A small network was shown many inputs. Here are its activations along a few directions, one row for each input.
In each table, some parts of the input vary, and every possible input appears once, in random order.
Descriptions start from the smaller parts, as in this example, which fits no table here: ring(8) and (point or (values(2) and line(4)) or line(11)).
Shared parts are said once, and a part with two or three values counts as separate values.
(in the rows, 128 means zero)

Other details of the inputs vary at random and push rows far along two fixed directions, the same in every table; ignore that.

Rows:
x1: [104 151 118 127 174 119 151 162 133 151 124 116 120 162 118]
x2: [125 114 130  92 110 186 114  84  94 102 131 144 100 114 122]
x3: [142 117 129  98 126 164 124 114 121 118 131 147 117 127 125]
x4: [129 128 143 174 113  61 136 164 154 153 140 105 159 124 129]
x5: [162 117 111 148  61 113 102  87 144 123 108 124 134  91 128]
x6: [120 120 127 108 149 170 128 111 106  98 116 132 117 131 128]
x7: [147 115 111 119 144 159 130 115 123 100 112 117 112 125 121]
x8: [127 138 143 146  97 101 120 123 119 132 132 138 148 102 143]
x9: [129 135  95 119 140 168 140 106 126 125 103 134 106 113 120]
x10: [109 172 122 188 105  29 123 146 161 182 128 110 168 113 142]
x11: [118 134 144  97 164 138 124 142 124 135 151 131 116 171 133]
x12: [157 108 113 151  76 128 123  94 141 112 111 127 137  76 122]
x13: [146 112 112 103 146 173 129 127 133 108 123 135 105 143 121]
x14: [117 135 150 115 158 112 135 168 130 148 151 128 130 172 128]
x15: [104 132 151 105 160 149 140 156 115 128 157 142 121 148 136]
x16: [109 163 112 141 184 102 148 162 135 153 121 118 132 156 137]
x17: [124 142 142 108 175 119 131 160 127 133 143 132 130 172 138]
x18: [148 141 123 168 106  63 120 149 155 143 123 119 159 119 141]
x19: [132 107 130 142  71 134 118  88 117 114 110 133 136  82 118]
x20: [126 125 135 124 162 119 142 178 140 141 144 119 125 176 122]
x21: [132 111 126 141  77 140 119  89 122 113 116 141 141  77 127]
x22: [114 112 131 108 127 163 117  97 109 107 127 130 115 125 124]
x23: [129 111 123 107 158 160 133 124 128 111 130 113 103 151 120]
x24: [122 128 150 143  89 104 124 128 117 140 140 137 140 103 128]
Each input here is: values(4) and (point or ring(5)).
The inputs of x12 and x4 match in every part but the values(4) part. If x13 is changed in the same way as x12 into x4, which row does it become?
Answer: x20
Change only the values(4) part in x16. List by row number the other rows that result.
Answer: x1, x9, x10
Which other rows agree with x22 in the values(4) part? List them by row number.
Answer: x2, x5, x10, x11, x23
Change only the values(4) part in x24. List by row number the other rows that result.
Answer: x2, x8, x15

Rows:
x25: [155 130  73 120 158 158 141 115 136 109  89 110  93 140 115]
x26: [130 128 125  97 147 163 123 113 107 111 124 128 111 142 127]
x27: [143 117 129  97 140 164 128 121 115 112 132 131 104 150 119]
x28: [119 143 124 125 131 132 131 121 127 132 128 139 131 117 134]
x29: [123 116 114 100 135 165 123 109 116 126 122 132  99 135 114]
x30: [149 131  91 102 198 180 145 132 143 120  93 111  99 151 112]
x31: [150 135 108 152  34 110 106  71 125 132  94 150 145  54 128]
x32: [123 121 122 102 141 166 118 103 115 110 124 124 107 138 123]
x33: [121 124 140 126 159 124 137 160 124 127 141 127 138 154 133]
x34: [107 134 134 132 161 128 144 151 119 135 133 133 130 141 133]
x35: [113 156 135 141 125  85 128 149 130 158 139 126 145 132 137]
x36: [109 129 145 139 153 101 132 158 135 134 149 111 144 155 128]
x37: [158 114 120 155  40 111 119  86 130 130 107 129 139  65 120]
x38: [120 145 140 151 109  76 113 136 143 152 143 118 155 131 139]
x39: [132 135 138 129 137 108 122 146 143 139 148 133 136 145 140]
x40: [123 120 129  94 168 175 133 119 115 100 127 135 106 143 136]
x41: [129 124 144 144 127  99 128 158 140 132 137 129 149 136 133]
x42: [135 138 139 136 126  96 120 148 136 147 143 135 144 143 138]
x43: [124 140 140 122 151 114 127 144 138 133 147 136 132 150 144]
x44: [134 113 123 103 137 177 137 124 125 113 129 134 106 128 116]
x45: [131 128 117 101 141 176 126 116 119 125 129 141 109 136 120]
x46: [126 140 138 119 150 122 125 146 125 136 137 139 130 156 140]
x47: [133 127 148 139 126  98 130 161 143 137 140 130 143 143 135]
x48: [110 144 139 154 132  96 136 150 128 142 138 121 145 125 132]
x49: [166 111 126 129  68 135 113  89 129 116 109 141 128  94 124]
x50: [122 141 141 134 138 100 126 139 140 133 140 131 143 135 151]
x51: [136 106 127 104 144 170 125 130 125  98 131 134 111 133 124]
x52: [122 110 125 103 134 168 137 119 125 119 126 126 101 143 110]
x53: [133 109 127 106 148 164 130 127 121  99 131 134 114 131 129]
x54: [137 114 130 119 136 156 126 117 110 107 125 126 115 131 120]
x55: [107 137 135 144 151 111 144 152 134 138 143 131 145 129 138]
x56: [115 140 142 135 147 108 129 145 128 133 131 129 146 138 142]
x57: [132 140 125 165  73  98 117  98 123 135 111 127 146  76 132]
x58: [153 111 121 150  62 119 111  81 123 111  98 138 148  65 133]
x59: [145 119 123  96 135 164 122 110 113 115 131 133 104 143 122]
x60: [126 111 121 106 124 154 132 113 125 128 123 126 105 132 116]
x61: [100 151 136 148 131  75 125 152 141 163 142 123 146 141 133]
x62: [118 144 133 137 130  88 132 150 134 161 143 126 137 135 131]
x63: [134 122 121 106 126 163 133 122 119 125 123 139 113 132 119]
x64: [153 133 108 162  20 102 106  61 123 132  85 144 153  32 128]
x65: [136 119 121 101 136 177 133 119 123 119 130 137 106 130 119]
x66: [130 151 141 149 112  67 115 144 138 149 143 126 156 135 142]
x67: [120 135 142 142 129 100 141 164 141 150 140 128 143 139 130]
x68: [135 106 129  99 156 173 129 133 110 100 130 128 102 151 118]
x69: [144 153  94 146 172  98 150 154 162 141 103 112 131 151 119]
x70: [134 109 124 135 100 140 116  90 119 107 115 119 130 101 123]
x71: [129 116 129 107 150 165 128 118 105 101 123 124 111 134 126]
x72: [101 146 134 144 127  99 123 135 136 145 133 120 136 134 133]
x73: [117 142 143 142 140  96 126 145 126 137 137 117 144 135 143]
x74: [124 134 143 161 110  73 137 153 138 152 139 119 150 118 128]
x75: [136 123  75 112 180 174 138 133 134 116  96 103  86 167 121]
x76: [106 131 134 144 131 117 134 128 130 131 131 119 131 126 125]
x77: [117 137 140 127 144 107 137 160 131 152 145 122 124 151 127]
x78: [127 133 133 142 117  91 112 135 138 150 144 123 145 139 129]
x79: [140 118 121 144  74 132 103  75 121 113 104 121 135  83 124]
x80: [125 113 125 105 149 178 142 130 112 113 122 134 107 136 115]
x81: [143 122 141 141 101 100 121 134 136 131 134 120 139 119 129]
x82: [143 101 123 132  86 133 117  95 129 109 117 121 132 103 117]
x83: [114 140 141 158 130  88 136 158 131 147 142 118 147 127 129]
x84: [165 113 121 137  71 138 107  92 134 114 120 139 130  87 129]
x85: [129 128 145 128 144 111 127 168 147 133 151 128 138 147 133]
x86: [114 125 137 130 163 119 135 152 132 124 145 127 138 141 145]
x87: [ 95 147 141 150 144  87 131 148 136 151 139 116 143 138 133]
x88: [135 110 127  98 136 165 124 113 122 114 132 124 106 150 117]
x89: [117 136 120 101 146 165 128 114 105 118 118 132 100 131 122]
x90: [119 140 128 117 144 120 135 148 127 149 136 139 129 145 128]
x91: [118 148 131 128 139 115 133 139 132 145 140 136 134 133 139]
x92: [128 129 119 132 112 147 128  96 120 116 114 139 126  94 131]
x93: [129 113 121 107 142 178 138 125 121 107 129 134 110 127 117]
x94: [136 111 118 147  77 136 122  80 125 114 108 126 127  84 113]
x95: [118 126 147 140 131  86 133 159 149 144 150 113 145 152 130]
x96: [136 131 111 142  74 140 116  81 114 119  97 142 139  72 128]
x97: [123 118 124 106 152 173 143 127 111 111 123 137 110 137 119]
x98: [107 138 143 142 163 111 146 171 138 138 154 126 138 145 136]
x99: [120 111 128 113 138 158 142 122 122 118 127 121 106 136 112]
x100: [122 147 142 152 116  71 122 146 139 148 135 130 160 130 152]
Describe the family of inputs behind these rows.
Answer: line(4) and (point or (values(2) and ring(9)))
The inputs of x72 and x89 match in every part but the line(4) part. If x38 is changed in the same way as x72 into x89, which row does it become?
Answer: x66
The inputs of x83 and x98 match in every part but the line(4) part. If x54 is changed in the same way as x83 into x98, which row does it become?
Answer: x53
Start at x79 and move only the ring(9) part, one step at a time. The first step leads to x32. Which rows follow, in order?
Answer: x38, x78, x88, x95, x82, x36, x70
Change only the values(2) part in x39. List by row number the other rows that result.
Answer: x45
Change only the values(2) part in x62. List by row number the other rows that result.
Answer: x59
Change only the line(4) part in x100. List by row number the other rows that result.
Answer: x26, x32, x50
